Each row below holds a small network's activations on one input, seen along a few directions.
Each table varies a few parts of the input and shows all the possible inputs, shuffled.
Descriptions start from the smaller parts, as in this example, which fits no table here: line(6) and (point or ring(9) or (values(3) and ring(8))).
Shared parts are said once, and a part with two or three values counts as separate values.
(in the rows, 128 means zero)

Other details of the inputs vary at random and push rows far along two fixed directions, the same in every table; ignore that.

A family of inputs:
R1: [156 132 121 121 139 156 107 109 149 177 147]
R2: [130 111 131 135 169 152  91  94 145 142 146]
R3: [129 105 122 148 127 131  97 110 142 154 143]
R4: [142 110 120 136 109 140 103 113 143 162 140]
R5: [ 79 154  74 154 123 155 112 128 114 123 141]
R6: [110 127 158 102 165 109 170 141 162 102 103]
R7: [136  81 140 137 137 139  88  93 143 134 132]
R8: [171 111 135 128 121 145  95 106 130 168 144]
R9: [100 173 120 123 109 100 178 176  86  80 108]
R10: [136 155 161  82 154 112 194 157 144 105  98]
R11: [ 89 141  83 164 103 136 106 129  95 118 143]
R12: [161  97 218  94 178  57 167 142 174 132 114]
R13: [190 122 184 101 154  95 145 132 152 167 132]
R14: [109 157  82 155  95 143 109 133  86 126 144]
R15: [140  85 138 139 132 133  92  96 144 141 138]
R16: [132 122 111 127 130 159 109 112 161 167 138]
R17: [149 106 169 127 162  96 117 120 138 139 141]
R18: [ 82 160 108 105 114 138 190 163 133  79  88]
R19: [168 110 140 135 139 136  86  98 119 148 151]
R20: [ 97 119  98 155 114 149  97 113  95  98 131]
R21: [161 108 142 132 142 141  87  98 116 138 143]
R22: [152 131 170  94 133 103 172 148 126 103 100]
R23: [ 82 137  79 148 117 158 113 123 136 132 133]
R24: [122 139  83 140  78 163 117 126  92 115 124]
R25: [118 138 142 134 142  92 147 147 121 118 130]
R26: [154 132 123 144 132 132  95 115 115 159 154]
R27: [ 89 181 113 112 133 126 183 166 104  73 103]
R28: [115 132 167 112 139  67 182 163 145 107 108]
R29: [145  96 141 143 145 127  87  97 126 138 148]
R30: [110 170 107 126 135 132 145 146 117 125 132]
R31: [115 128 115 127  97 131 143 143 126 118 113]
R32: [144  92 128 128 115 155  99 101 139 136 125]
R33: [ 94 178  85 131  72 127 171 171  87  97 109]
R34: [104 137  76 149  79 156 121 134 115 131 126]
R35: [166 103 192  92 147  88 166 137 162 127 108]
Description of these inputs: ring(5) and (values(2) or line(5)).
Question: The inputs of R21 and R22 match in every part but the ring(5) part. If R26 is changed in the same way as R21 into R22, which row does it become?
Answer: R13
Question: Change only the values(2) part in R27. List by row number the other rows that result.
Answer: R30
Question: Change only the values(2) part in R1. List by row number the other rows that result.
Answer: R10

A family of inputs:
R36: [155  74 186 123 180  99 107  97 162 138 136]
R37: [ 94 137 158  93 142  91 204 158 152  71  85]
R38: [202 128 184 101 165 103 121 116 150 183 151]
R39: [ 99  98  79 159 122 193  61  83 129 138 146]
R40: [134 181 148  95 126  81 213 186 126 115 109]
R41: [107  92  83 155 120 194  64  87 142 141 138]
R42: [135 164 157 104 115  71 204 186 116 110 101]
R43: [ 27 151  65 153  87 146 145 154  94  58 103]
R44: [199 109 183 116 154  95 113 114 137 163 152]
R45: [ 94 105  74 159 129 185  70  85 148 147 150]
R46: [148  94 180 110 195 114 108  97 181 150 138]
R47: [149 173 164 100 135  78 200 180 109 111 105]
R48: [142 161 163 104 116  63 198 181  96  94 104]
R49: [149  75 183 121 180 106 110 101 183 153 132]
R50: [ 34 149  64 159  93 142 146 148  91  44 107]
R51: [106 100  89 163 136 180  64  83 131 141 146]
R52: [203 119 182 103 155 112 122 120 143 179 144]
R53: [ 87 192  49 137  39 157 164 164  68  90 107]
R54: [139 130  87 157  85 163  70 110  94 163 158]
R55: [156 129  81 148  85 185  76 108 108 171 149]
Question: The inputs of R42 and R49 match in every part but one. If R38 is changed in the same way as R42 into R49, which row does it become?
Answer: R46
Question: Describe the family of inputs behind these rows.
Answer: values(2) and (line(4) or line(6))
